Each row below holds a small network's activations on one input, seen along a few directions.
In each table, some parts of the input vary, and every possible input appears once, in random order.
A made-up example of a description, with smaller parts first: one of 8 places around a ring, together with either a single point or one of 9 places along a line or (one of 2 separate values, together with one of 6 places along a line).
Shared parts are said once, and a part with two or three values counts as separate values.
In the rows, zero is written as 128.

Rows:
x1: [208 114 152  49  85  88  67 138 151 106 100 125]
x2: [166 114 178 143 104 166 118 115 139  25 106 139]
x3: [ 46 102  37 150 138 142 135 154 125 125 150 151]
x4: [228 155  89 154 146 145  99 115 149 140  95 166]
x5: [163 123 127 140 112 168  29 126 200  95 113 141]
x6: [ 74 100 143  63 139  63 141 148  61 175 126 172]
x7: [144 152 110 154 219 161  77 132 155 182 112 132]
x8: [127 118 142 171  67 175 196 150 133 115 119  81]
x9: [108 154 146 136 181 173 138  75  63 174 113 169]
x10: [132 114 163 112  60  71 171 148 113 146 146  36]
x11: [106 115 176 197 146 125 145 103 187  81 183  88]
x12: [ 86 110  66  62 110  61 169 162  82 136 123 132]
x13: [ 33  93 119 142 168 143 113 157 110 154 153 202]
x14: [ 87  90  42 162 114 136 169 133  60 126 114 157]
x15: [ 57 138  75 157  99 174 150 205 141 124 160  97]
x16: [ 87 105 130 192  80 162 142 122 167 137 174  53]
x17: [141 114 187 188 124 134 192 113 141  67 131 105]
x18: [ 78 104 117 146 143 138 157 108  67 157 131 216]
x19: [207 166 108  71 131  58  86 100 154 154 100 119]
x20: [136 104 166 165 125 142  64  92 171  46 174 120]
x21: [104 147  78 181  71 140 185 145  80 130 157 114]
x22: [223 108 131 142  90 171  76 119 147 101  98 163]
x23: [127 137 213 104 110  56 183 120 156  85 129  66]
x24: [106 144 110  95  60  70 178 193  86 152 161  84]
x25: [ 63 143 138 119 199 189 107  94 125 174 149 159]
x26: [ 93 177 177  43 168  95 135 100  84 182 110 141]
x27: [170 176 143  54 183  91 122 137 133 186  71 117]
x28: [192  98 192  65 102  85 110 125 135  64 152 105]
x29: [168 168 114 159 192 146 114  87 105 171  69 140]
x30: [178 156  72 123 173 171  71 124 221 131 119 150]
What is each input in this table made of?
Answer: one of 3 separate values, together with one of 10 places around a ring
Changing only the choice among 3 separate values turns x8 into x10. The same change can be made to x17. Which row results?
Answer: x23

Rows:
x31: [157 121 180 134 130 138 106 121 169  93 161 168]
x32: [ 78  85 100 104  68  74 188 154  51 101 154 125]
x33: [153 127 139 154 100 180 114 122 171  89 107 158]
x34: [ 19 115  82 137 121 149 130 178  92 190 171 123]
x35: [ 61 152 133 145 131 153 199 126  50 197 140 125]
x36: [153 101 188 121 137 120 120 120 151  67 129  69]
x37: [180 178 114 112 103 135  79 117 132 147 118  96]
x38: [153 121 186 147 130 145  64 108 132 128 133 151]
x39: [166 143 160  90 113 108  91  97 154 171 119  96]
x40: [160 121 165 122 101  79 135 115 176 103 113  62]
x41: [ 77 112  78  76 144  85 149 137  50 152 114 192]
x42: [ 67 144 132 140 132 150 238 155  88 164 151 144]
x43: [ 12 120  53 128 176 131 136 166 103 174 141 155]
x44: [159 151 126  85 177  88  99  89 173 151  99 132]
x45: [183 173 120 111 103 126 119 141 172 113 125 116]
x46: [204 120 119 153 116 146 129 148 169 124 121 135]
x47: [192 137  84 150 177 133  99 115 144 140  88 151]
x48: [ 88 105 111  82  87  96 182 178  71 131 145 175]
x49: [170 190  86 107 160 111  89 109 142 130  91 132]
x50: [153 130 127 148 102 188  75  79 141 124 125 140]
x51: [159 120 195  95 146 141 116 145 160  99 118 121]
x52: [145 140  95 142 164 164  82  73 153 107 105 174]
x53: [ 57 153 104 139 190 133 204 117  68 186 123 162]
x54: [ 24 105  83 129 121 146 167 202 128 154 176 138]
x55: [199 122 118 157 111 151  90 119 130 161 110 119]
x56: [170 135 167  95 118 103 129 140 193 133 108 114]
x57: [195  99 114 177  98 121 134 122 152  94 128  85]
x58: [143 138 157 144 192 123  75 101 146 111 107 185]
x59: [ 60 129 128 167 119 122 242 134  68 130 159  91]
x60: [148 105 184 170 119 116 110 112 153  62 149 115]
x61: [ 14  91  78 158 104 119 174 180 110 125 185  89]
x62: [ 83 107 103  82  86 105 143 148  35 164 136 157]
x63: [147 110 125 170  86 157 120  83 158  58 140 106]
x64: [158 120 191  98 149 149  74 117 128 134 114 104]
x65: [175 150 121 143  91 102 120 133 154  83 119  64]
x66: [147 137 163  96 206 125  86 109 139 117  84 139]
Changing only one part turns x33 into x52. The same change can be made to x42. Which row results?
Answer: x53
What is each input in this table made of?
Answer: one of 4 places along a line, together with either one of 3 separate values or one of 6 places around a ring
Which other rows agree with x34 in the place on the line of 4? List them by row number.
Answer: x35, x37, x38, x39, x50, x55, x62, x64
Which other rows does x54 become when the choice among 3 separate values takes its other values? List them by row number.
Answer: x42, x48

Rows:
x67: [ 31  74 121 182 108 133 156 166 128  93 163 118]
x68: [230 131 225 110 102 109 108  96 186 105 126 100]
x69: [213 160 151 132 206 167  67  81 195  93  91 156]
x70: [ 50 139 124 134 145 146 179 117  51 178 119 131]
x71: [ 34 118 113 173 131 157 147 123  70 140 129 191]
x72: [224 137 111  90  74  97  57 123 165  94  80 101]
x73: [215 165  99 161 102 170  82 118 200  92  98 105]
x74: [105  91  83  96  91  80 184 161  50 133 140 138]
x75: [ 96 109  86 157 120 126 195 142  67 165 145  98]
x76: [221 133 212 139 120 149  81  85 174 103 137  68]
x77: [ 63  93 135  83  93  76 165 175  98  89 162  94]
x78: [ 59 150  97  83 146  96 164 168  99 214 146 156]
x79: [224 139 161  61 180  91  41  84 161  93  76 151]
x80: [222 169 171  89 194  94  79  71 192 126  90 142]
x81: [ 51 106 132 136 122 125 184 147 116 123 170  55]
x82: [221 132 204 150 118 182  92 103 193  71 143 114]
x83: [ 89 106  77 173 119 155 209 169  85 136 145 144]
x84: [ 53 156 118 151 145 172 183 136  72 138 130 174]
x85: [106 133  99 132 108  77 214 155  82 161 153 127]
x86: [ 63 162 138 108 131  98 199 126  68 171 124 159]
x87: [ 59 126 124  70 116 103 165 131  41 142 123 169]
x88: [226 171 119 116  87  97  97 104 195 124  94  91]
x89: [214 156 163 123 210 136  53  68 175 128  79 112]
x90: [188 122 146 159 193 149  32  76 193  97  84 173]
x91: [ 80  92  71 196 109 132 162 150  82 129 161 159]
x92: [199  91 198 175 102 164  60  94 188  74 133 131]
x93: [ 31 106  73 148 146 155 113 165 101 183 151 187]
x94: [230 107 212  80  88 104  72 107 155  72 122 109]
x95: [222 162 112 147 105 142  65  97 181 124  92  62]
x96: [ 48 136  83 105 162 144 141 153  87 217 153 125]
x97: [ 50 143  77 126 160 170 149 179 103 182 152 170]
x98: [200 135  93 178  87 156  46  93 201  88 107 120]
x99: [ 54 112  84  48 134  99 130 180  70 188 140 166]
x100: [ 57 108 141 108 104  81 215 159 127 126 161  86]
x101: [ 50 112 126 160 122 148 192 179 130  91 164 101]
Changing only one part turns x73 into x98. The same change can be made to x84. Which row results?
Answer: x71
What is each input in this table made of?
Answer: one of 5 places along a line, together with either one of 3 separate values or one of 4 places along a line
Which other rows does x76 become when the choice among 3 separate values takes its other values? List them by row number.
Answer: x89, x95
